A small network was shown many inputs. Here are its activations along a few directions, one row for each input.
Each table varies a few parts of the input and shows all the possible inputs, shuffled.
Descriptions start from the smaller parts, as in this example, which fits no table here: one of 5 places around a ring, together with either a single point or one of 9 places along a line or (one of 2 separate values, together with one of 6 places along a line).
Shared parts are said once, and a part with two or three values counts as separate values.
In the rows, zero is written as 128.

Other details of the inputs vary at random and push rows far along two fixed directions, the same in every table; ignore that.

Table:
R1: [109  85  74  85 149  93 164 170 102  85  76 150 116 142 139]
R2: [157 155 166 135  87 156  59 108 161 150 181 107 116  94 118]
R3: [118 120 182 141 113 125 159 107 119 158  97 102 199 159 115]
R4: [ 98 111  81 101 106  78 171 177 127  70 108 186 129  98 152]
R5: [125  78  80  96 150 100 170 177 103  69  83 150 113 154 136]
R6: [100 144 133 156 134 102 164  94 101 192  97 134 152 135 134]
R7: [172 147  63 111 173 176 102 150 164  49 181 148  51  92 159]
R8: [ 97 131 131 149 114  92 163 119  98 189  89 127 155 147 119]
R9: [103 111 178 122 103 112 142 118 108 168  98 122 178 140 117]
R10: [120 112 173 159 159 133 156  98  93 183  93  98 178 169 117]
R11: [110 122  71 120 147  98 191 164 106  80 106 176  99 118 153]
R12: [ 96 145 163 139 107 105 159 106 136 170  83 122 193 145 123]
R13: [166 153 174 135 100 175  60 105 163 133 184  91 121 127 117]
R14: [103 111 147 143 115 101 142 119 107 188  87 106 148 156 106]
R15: [100 125 144 148 163 122 167  91  97 194  92 131 165 142 135]
R16: [171 131  63 102 127 150  80 173 171  47 169 125  39 110 133]
R17: [158 171 150 125 110 177  65  97 177 134 162  83 139 108 123]
R18: [104 104  92 110 107  84 182 178 130  56 123 182 120 109 145]
R19: [168 134 173 157 157 180  43  83 118 162 209 105  97 123  94]
R20: [115 110 185 142  92 109 151 127 107 161 126 129 167 141 115]
R21: [101  72  91  92 169 106 145 165  66  89 116 191 108 119 131]
R22: [157 162 138 138 158 183  60  88 158 155 164  77 113 118 131]
R23: [159 186 162 153 105 168  82  93 190 136 169  90 133 127 119]
R24: [163 153  58 113 125 147  98 168 167  55 177 140  44  96 140]
Each input here is: one of 2 separate values, together with either a single point or one of 5 places around a ring or one of 6 places around a ring.
Question: Changing only the choice among 2 separate values turns R16 into R14. The same change can be made to R5. Which row results?
Answer: R1
Question: Start at R2 and move only the place on the ring of 5, one step at a time. The first step leads to R9. Which rows follow, in order?
Answer: R17, R12, R4
Question: Which other rows does R9 become when the choice among 2 separate values takes its other values? List them by row number.
Answer: R13

Table:
R25: [119 133 158 136 132 130 140  97 124 172  91  93 165 164 119]
R26: [107 124 184 143  99 114 134 111 121 166 124 121 181 134 114]
R27: [111 117 156 159 154 124 128  98  92 188 120 126 147 148 107]
R28: [105 115  93 122 159 105 181 139 100 122  87 155 133 125 149]
R29: [100 112 125 108 104  90 175 156 120  97 110 173 146 112 139]
R30: [100  90 114 107 125  87 155 161  93 110 110 161 130 124 129]
R31: [145 171 144 143  81 148  94 115 173 132 184 122 115  93 127]
R32: [152 107 110  83 116 143 107 179 146  38 163 149  96 108 142]
R33: [144 112  79 102 166 145 106 159 121  74 152 158  69 114 131]
R34: [141 150  62 120 151 133 134 146 142  92 146 147  81 103 160]
R35: [154 145 161 120 101 158  77 120 156 122 174 112 126 117 120]
R36: [121  84 104 108 174 120 174 152  89 101  91 140 132 146 138]
R37: [149 187 118 150 119 154 100 108 180 144 149  97 102 113 142]
R38: [112 137 152 146 133 128 142 102 133 178  92  97 168 151 125]
R39: [151 127  71  94 168 151 118 151 130  72 140 135  85 114 146]
R40: [ 98 107 106 122 104  84 173 158  97 121 111 172 124 115 136]
R41: [116  91 108 103 146 108 171 150 117  96  81 132 142 157 140]
R42: [126 114 181 142 109 132 135 114 123 151 101  93 179 164 110]
R43: [157 136 146 124 117 158  63 119 135 135 176 111 101 119 113]
R44: [117  73 110 114 171 112 161 159  79 103 107 161 116 145 120]
R45: [141 148  70 104 134 131 129 147 171  81 127 140  93 108 156]
R46: [118 129 146 152 157 132 139  94 104 183 106 105 161 144 124]
R47: [107 120 167 153 103 108 131 101 102 187 123 127 149 133 114]
R48: [115 108 117  98 118 100 168 159 121  85  85 142 154 144 129]
R49: [108 125 152 166 144 120 135  90  94 192 120 134 141 145 113]
R50: [112 145 165 151  97 113 146 103 141 169 100 112 178 140 115]
R51: [152 164 139 131 109 151  80 112 178 117 153  95 129 115 119]
R52: [148 185 131 147  91 147  96 112 186 129 161 100 118 106 123]
R53: [165 118 152 130 119 158  63 126 135 130 179 105  98 124 110]
R54: [149 166 118 161 137 156  84 101 138 153 180 124  80 114 127]
Question: Changing only one part turns R45 into R49. The same change can be made to R41. Which row results?
Answer: R44
Question: Describe the family of inputs behind these rows.
Answer: one of 5 places along a line, together with one of 6 places around a ring
Question: Start at R35 and move only the place on the ring of 6, one step at a time. The first step leads to R43. Which rows follow, in order?
Answer: R33, R39, R25, R48
Question: Which other rows does R31 become when the place on the ring of 6 takes its other values? List them by row number.
Answer: R34, R37, R40, R52, R54
